Questions about the table below.
1) Find the bottom-left entry.
2) Find the largest entry in the last row.
3) Find the first entry in the row that holds the smallest entry.
4) Find the largest entry in the first column.
5) Find the 2nd entry on the diagonal from the top-right corner.
6) Find the 3rd entry on the diagonal from the top-right corner.
7) Find the entry just left of the smallest entry.
8) Find the entry just right of the smallest entry.
[[ 13 -34   7  15   5  -7  -5   2 -19  -2]
 [-12   0   9  30  21  28  -1  -2 -13  12]
 [-14  15   9   4  24  -9 -10  -4  -8   4]
 [-12   8 -11 -10   4  21  -1 -12  -1   5]
 [  2  -9   0  14   4 -25  -4   0   5 -24]
 [-19 -18  17   8  -3  14  10   5   0 -15]
 [-13  10   5  -8  -2  13  21  11  11  -5]
 [-11  21   2  -3  11   3  -8 -12   1 -11]
 [ 10  -3  24 -11   3  28  11   1  -6  18]
 [-13   3   6 -14  -9 -24   7  31   0   1]
 [ 19  -4   6  25 -45   3 -17   8   8   3]
 [ -5  12 -10  -1  -2 -37 -12  -8  10   8]
 [ 10  -1  12  17   1  -4 -17 -11   2 -16]
 [ 24  -8   3  18  -4  -1  -1  16  -4   5]
 [ 16   9  10  13   7   9   7   8  15  12]
 [  8  -3  -5   6   2  16   4  15 -12   4]]
1) 8
2) 16
3) 19
4) 24
5) -13
6) -4
7) 25
8) 3

array([[5118, 5093, 4434, 5854, 4427, 4740, 4670, 4514, 3982],
       [5013, 5220, 5272, 4456, 5254, 5291, 5151, 5646, 5751],
       [5747, 4558, 4506, 5871, 4427, 4400, 5153, 4968, 3377],
       [3037, 5426, 6718, 3058, 6812, 5450, 4605, 3753, 7984],
       [4977, 5699, 5306, 4159, 5280, 5663, 5090, 6235, 6395],
       [4246, 4961, 5550, 4263, 5644, 5302, 4955, 4531, 6199],
       [6073, 5555, 5072, 4202, 4939, 5653, 5678, 7765, 5889]])
The entry in the bottom-right corner -> 5889
The largest entry in the last row -> 7765
What is the entry directly above 5090?
Answer: 4605
The second entry, reading row by row is 5093
What is the entry directly below 5280?
Answer: 5644
The last entry in the row that holds the largest entry is 7984
What is the entry just right of the centre entry?
Answer: 5450
What is the entry directly below 4670?
Answer: 5151
The bottom-left entry: 6073
What is the smallest entry?
Answer: 3037
The third largest entry -> 6812
What is the third-last entry, reading row by row?
Answer: 5678
What is the largest entry in the first row?
Answer: 5854
The entry directly above the centre entry is 4427
What is the top-right entry?
Answer: 3982
The 3rd entry on the main diagonal -> 4506
The 1st entry, reading row by row is 5118
The smallest entry in the last column: 3377
What is the entry directly below 4740?
Answer: 5291
The fourth-last entry, reading row by row -> 5653
The entry directly above 5291 -> 4740
What is the second smallest entry?
Answer: 3058
The entry just left of 5854 is 4434
The entry just right of 4506: 5871
The entry just right of the smallest entry is 5426
The entry directly below 5306 is 5550
The entry just right of 5555: 5072
What is the fifth entry from the end, reading row by row?
Answer: 4939
What is the entry directly below 5854?
Answer: 4456
What is the entry just left of the largest entry?
Answer: 3753

[500, 302, 36, 393, 835, 690, 542, 759, 769, 468, 325, 454]
The 1st entry -> 500
The third-last entry is 468
The 1st entry from the right -> 454

Questions about the row below.
1) What is the entry just left of 39?
2) What is the first entry from the right?
3) What is the first entry from the left?
[ -2  27  39 -22  37 -44  -1]
1) 27
2) -1
3) -2

Questions about the table below.
1) Report the minimum.
2) Report the entry just right of 63.
3) Report the 2nd entry in reading order.
4) Report the second smallest entry.
5) Report the entry just left of 44.
[[66, 94, 79, 44, 68, 30, 58, 34, 47, 41, 79, 35, 67, 93], [35, 62, 66, 23, 90, 97, 86, 31, 71, 57, 93, 39, 75, 58], [49, 70, 79, 34, 50, 63, 80, 24, 34, 56, 25, 45, 31, 33], [76, 66, 65, 52, 33, 66, 79, 51, 57, 75, 71, 62, 81, 58], [67, 67, 31, 83, 58, 60, 74, 96, 67, 45, 25, 45, 60, 90]]
1) 23
2) 80
3) 94
4) 24
5) 79

arr =
array([[-272,  921,  401,   97],
       [ 952, -863, -356, -241]])
Which number is the entry directly below 921? -863
The 2nd-last entry, reading row by row -> -356
Which number is the first entry in reading order? -272
The 1st entry on the diagonal from the top-right corner is 97
The last entry, reading row by row -> -241
